A small network was trained on made-up records. Each row is its average activation on records with the value named, seen along a few directions.
Values that are neighbours, or in one group, have similar rows; names and order tell nothing.
(in the rows, 500 means zero)
Strong random noise was added to every row along 14 fixed directions; ignore it. To show where, here is one row again and again, with new noise each time:
[487 302 724 222 623 439 475 451 392 583 502 360 605 521 617 517 543 336
 412 462 506 331 424 536 493]
[418 641 590 392 532 613 639 489 580 464 596 654 395 442 288 562 433 614
 334 458 473 514 509 658 569]
[574 570 776 352 754 811 532 443 527 498 709 648 462 568 514 565 410 592
 550 451 544 317 434 594 638]
[443 531 960 517 775 715 418 461 336 527 440 508 480 462 715 647 256 638
 443 518 528 450 349 492 618]
[513 409 229 272 332 399 448 437 783 440 570 588 477 666 434 370 554 694
 479 489 620 713 630 537 467]
[533 509 544 335 358 431 452 376 500 432 458 643 467 590 605 734 581 605
 422 548 492 684 603 468 520]
[275 503 605 404 358 600 314 589 746 465 647 709 262 442 358 586 316 927
 326 462 565 482 552 750 631]
[414 503 278 661 175 330 483 443 504 441 367 490 431 470 515 466 506 677
 534 507 453 671 570 469 374]
[572 311 481 448 591 610 494 509 521 506 440 453 689 500 659 285 432 386
 527 317 394 614 491 317 519]
[604 446 562 579 553 649 487 512 538 369 422 709 496 268 487 636 242 464
 442 495 413 395 377 686 720]
[533 467 421 358 338 386 485 567 126 504 491 144 528 631 557 337 692 448
 557 317 596 541 668 200 392]
[424 348 658 297 617 643 262 567 437 620 473 272 499 539 642 505 585 520
 337 376 576 517 672 117 197]
[420 652 173 824 239 515 619 537 502 493 632 476 426 501 405 385 605 425
 848 633 541 419 492 494 194]
[551 391 626 313 525 736 601 415 452 657 814 518 399 483 484 505 561 459
 631 458 723 213 369 500 466]
[572 454 284 703 587 541 413 501 582 494 364 434 583 489 540 388 383 511
 537 571 496 646 502 348 400]
[500 467 430 382 156 421 302 586 387 400 614 530 384 591 594 689 610 529
 639 596 701 468 607 511 501]


Field NUDU:
taril: [442 591 680 230 405 569 561 570 399 326 590 536 463 630 655 542 617 357
 650 421 584 431 605 553 362]
kibim: [692 581 379 537 757 664 541 641 536 459 468 466 610 399 326 468 451 349
 395 429 414 562 548 334 586]
zefim: [520 540 708 700 519 579 402 432 391 375 331 563 365 350 562 502 253 850
 480 333 434 456 482 504 697]
kagas: [563 528 572 643 629 491 500 399 386 596 449 354 403 352 452 601 483 599
 476 554 556 233 437 467 475]
puru: [586 661 613 445 528 479 723 508 318 350 504 600 506 445 448 514 475 398
 594 467 526 450 410 629 738]
meb: [692 611 417 434 610 386 627 343 402 615 430 474 535 642 441 649 547 498
 358 666 614 815 487 453 709]
nadaz: [636 650 456 655 622 406 469 529 544 450 574 679 626 711 591 705 559 266
 696 836 513 682 467 604 704]
guk: [598 510 362 569 510 518 623 426 481 470 584 397 465 495 464 328 508 442
 712 567 782 396 379 488 433]
boku: [376 532 524 483 439 213 415 377 637 483 448 583 450 608 471 621 647 578
 458 650 391 362 536 743 388]
fivel: [603 567 464 265 500 423 827 349 541 652 654 568 536 534 338 562 689 268
 498 632 610 522 362 589 481]
buza: [368 695 615 500 411 542 568 782 273 351 408 480 415 371 264 403 434 580
 217 184 387 609 654 468 678]
pum: [511 488 511 380 268 364 450 488 386 541 696 463 387 577 463 481 597 733
 600 397 509 322 536 622 667]
gakag: [565 462 508 664 709 733 492 552 628 541 481 620 539 423 517 474 463 353
 509 443 351 459 507 401 488]
zirur: [622 719 472 590 794 282 520 511 476 396 364 514 631 645 388 567 428 418
 502 732 436 429 464 742 738]
zafod: [616 563 652 423 563 557 463 368 493 382 502 633 586 687 694 611 565 546
 617 455 310 465 583 507 533]
puzan: [591 218 612 309 439 577 555 300 652 570 371 700 397 371 671 590 449 632
 311 421 724 728 402 372 462]
mep: [724 460 242 604 418 514 804 255 402 623 437 432 434 430 532 505 611 402
 549 599 811 822 406 141 383]
sotev: [412 593 375 780 468 575 274 858 460 484 614 419 511 432 340 579 497 377
 507 530 344 396 607 450 568]
rof: [568 542 376 302 553 261 544 238 561 575 437 332 387 608 328 522 631 647
 390 688 740 373 484 641 258]
gif: [397 465 248 673 488 353 428 595 682 574 477 430 589 597 494 367 437 534
 488 634 485 838 487 508 613]
rosom: [651 567 425 283 559 577 562 531 535 329 398 600 571 608 603 431 574 431
 523 448 689 741 615 277 396]
NUDU is arranged as a 3 by 7 grid.
Question: Name the neighbours of puru, in listed order.
Answer: zefim, kagas, zirur
Question: Name the neighbours of zafod, in listed order.
Answer: taril, pum, sotev, rof
Question: Name the neighbours of gakag, in listed order.
Answer: nadaz, boku, puzan
Each value of NUDU is a pair of two hidden parts, and every pair occurs once (3 first parts, 7 second parts).
Question: Changing only the second part turns buza into sotev. puzan has the same second part as buza; what does that change turn puzan into?
Answer: gif
Question: Changing only the second part turns fivel into zirur. rof has the same second part as fivel; what does that change turn rof into?
Answer: boku
Question: Changing only the second part turns taril into mep. zafod has the same second part as taril; what does that change turn zafod into?
Answer: guk

Field BUPAK:
sir: [338 376 580 361 471 531 267 621 743 483 547 551 468 506 522 556 612 559
 342 367 353 412 724 469 367]
ven: [467 357 493 443 381 283 450 468 546 499 372 501 522 477 644 514 459 454
 516 603 611 616 398 609 551]
padi: [224 501 705 298 341 380 439 682 560 546 651 586 546 611 517 505 573 523
 399 460 450 607 527 658 708]
musar: [583 374 347 596 474 436 591 337 577 617 527 484 710 549 540 272 544 503
 596 335 166 578 480 424 641]
zaten: [346 360 460 287 353 424 161 797 529 303 388 367 471 443 555 398 416 521
 416 394 637 462 678 462 327]
febud: [555 506 491 645 477 267 556 362 239 514 357 349 570 557 584 482 536 440
 571 571 437 478 419 528 532]
labuv: [590 464 334 495 289 372 731 467 448 488 522 614 568 409 360 440 607 391
 498 354 284 530 494 542 676]
nul: [475 589 783 459 662 576 691 500 372 501 483 558 537 387 540 621 451 291
 448 507 469 510 380 551 617]
rik: [780 391 417 363 459 647 463 377 513 446 526 545 490 493 546 610 682 495
 518 294 350 316 664 346 394]
feg: [289 678 615 588 546 469 691 433 492 570 531 445 594 642 579 415 512 485
 586 627 443 757 396 480 390]
nok: [571 440 523 920 566 654 274 583 323 670 716 400 443 538 596 507 408 586
 815 599 576 164 351 469 724]
manut: [487 653 547 617 569 462 534 431 582 488 383 632 452 514 474 594 367 677
 428 640 539 686 424 617 638]
gal: [355 630 703 456 486 540 772 446 292 426 460 472 480 500 596 384 449 412
 619 468 548 493 374 580 350]
sidod: [598 639 450 485 654 536 515 437 574 366 452 536 628 798 626 314 409 688
 628 449 435 734 575 494 590]
BUPAK is arranged as a ring.
Question: A walk along BUPAK starts at padi and steps to its neighbour manut. Put ven, musar, febud, nul in the order it reaches them.
Answer: ven, nul, febud, musar
Question: Name the neighbours of rik, in listed order.
Answer: feg, sidod
